Each row below holds a small network's activations on one input, seen along a few directions.
Each table varies a few parts of the input and shows all the possible inputs, shuffled.
A made-up example of a description, with smaller parts first: one of 6 places along a line, together with either a single point or one of 11 places along a line or (one of 2 separate values, together with one of 8 places around a ring).
Shared parts are said once, and a part with two or three values counts as separate values.
In the rows, 128 means zero.

Other details of the inputs vary at random and push rows far along two fixed directions, the same in every table; ignore that.

Table:
r1: [116  73 107 133 168 146 138  81 187 139 164 161 116  73]
r2: [160 164  99 168 147  96  90 125 159 120 109 131 142 112]
r3: [134 129 141 110 105 133 149 137 100 144 114 126 125 159]
r4: [130 101 109 144 136 142 129 110 159 123 136 135 122 102]
r5: [105 137 141 119 101 133 134 126 113 115 119 114 137 149]
r6: [251 211  67 176 173  57  69 167 155  98 112 134 130 123]
r7: [114 150 135 117 107 124 123 136  95 131 117 119 139 132]
r8: [107 130 147 133 116 122 125 148 103 122 123 112 125 144]
r9: [ 98  74 115 130 157 143 148  77 204 146 157 170 120  62]
r10: [135 140 151 118 114 138 152 137  95 137 116 127 136 153]
r11: [128 110 126 108 122 119 152 136 109 114 145 143 115 144]
r12: [125 123 105 154 131 123 120 112 161 134 126 140 136  99]
r13: [101 118 148 116 111 130 133 144  98 139 139 117 130 130]
r14: [102 137 139 105 118 138 143 123 115 133 128 123 127 126]
r15: [119 138 143 114 120 136 128 155 113 121 131 109 130 148]
r16: [191 179  95 187 161  85  72 155 161 120 110 118 133 106]
r17: [221 208  82 176 168  79  52 152 131 113 101 115 139 110]
r18: [115 148 140 109 105 139 136 130 116 121 124 115 133 141]
r19: [129 147 127 112 131 136 127 134  92 124 132 110 125 142]
r20: [106 111 128 129 112 143 136 126  99 125 127 120 120 132]
r21: [129  60 121 146 161 144 157  79 205 155 151 184 127  73]
r22: [113 127 146 114 126 135 128 144 124 119 135 116 129 145]
r23: [142 140 143 117 114 130 147 137 101 138 111 123 134 154]
r24: [130 123 147 108 112 129 147 129 106 140 115 129 126 160]
r25: [140 137 146 116 120 125 144 133 103 133 111 125 134 158]
r26: [138  71 108 141 150 134 141  89 200 161 143 179 111  97]
r27: [128  88 111 135 154 146 130  94 180 123 152 149 118  94]
r28: [104  59 108 150 147 145 137  85 177 134 150 160 112  78]
r29: [131 120 133 113 110 137 145 130 118 151 122 138 117 154]
r30: [112 144 136 121  97 135 134 133 108 119 117 109 138 147]
r31: [ 94 122 141 113 111 131 133 120 108 132 125 133 136 125]
r32: [135 144 129 115 120 141 123 137 102 112 128 109 125 148]
r33: [110 119 138 114 120 134 125 125  87 125 131 123 126 134]
r34: [107 128 146 111 133 129 132 140 114 131 141 116 129 140]
r35: [111 138 142 112 114 136 134 121 127 118 126 122 130 139]
r36: [102 118 145 120 110 141 137 147 114 123 128 111 127 142]
r37: [115 143 142 110 127 128 130 151 104 132 136 107 132 144]
r38: [115 120 135 122 115 140 132 124 111 111 125 114 123 144]
r39: [102 121 152 118 118 124 126 141 100 133 136 118 131 135]
r40: [178 169 109 168 158  95  81 150 165 108 111 117 136 122]
Each input here is: one of 2 separate values, together with either a single point or one of 4 places along a line or (one of 3 separate values, together with one of 5 places around a ring).
- Changing only the choice among 2 separate values turns r13 into r39. The same change can be made to r32. Which row results? => r27
- Changing only the choice among 2 separate values turns r26 into r29. The same change can be made to r21. Which row results? => r10
- Which other rows does r11 become when the choice among 2 separate values takes its other values? List them by row number. => r6
- Which other rows does r7 become when the choice among 2 separate values takes its other values? List them by row number. => r31

Table:
r41: [146 138 128 120 129 129 129 136 116 117 127 121 128 152]
r42: [177 139  80 205 198  94  60 123 238 129 136 140 138  46]
r43: [137 148 129 122 116 127 127 129 121 122 111 118 131 150]
r44: [138 124 130 121 128 127 134 135 104 136 128 132 122 136]
r45: [130 145 137 126 119 118 132 137 113 137 114 127 140 142]
r46: [130 149 140 123 114 126 135 136 124 128 115 123 133 145]
r47: [ 98 142 131 116 128 140 116 120 120 109 137 109 132 114]
r48: [134 135 132 129 115 125 129 126 108 138 114 130 132 135]
r49: [ 66   8 134 108 128 182 195  73 167 152 175 173 104  87]
r50: [137 134 136 116 129 117 132 143 113 137 131 128 125 145]
r51: [136 142 129 129 115 129 127 125 110 126 108 122 128 145]
r52: [131 130 138 113 127 128 138 140 126 127 134 130 124 144]
r53: [105 129 120 138 116 123 110 140 104 105 133 111 126 123]
- What is each input in this table made of? => either one of 3 separate values or (one of 2 separate values, together with one of 5 places around a ring)
- A walk changes only the place on the ring of 5. It starts at r45 and steps to r46. List the rest of the walk in order. => r43, r51, r48
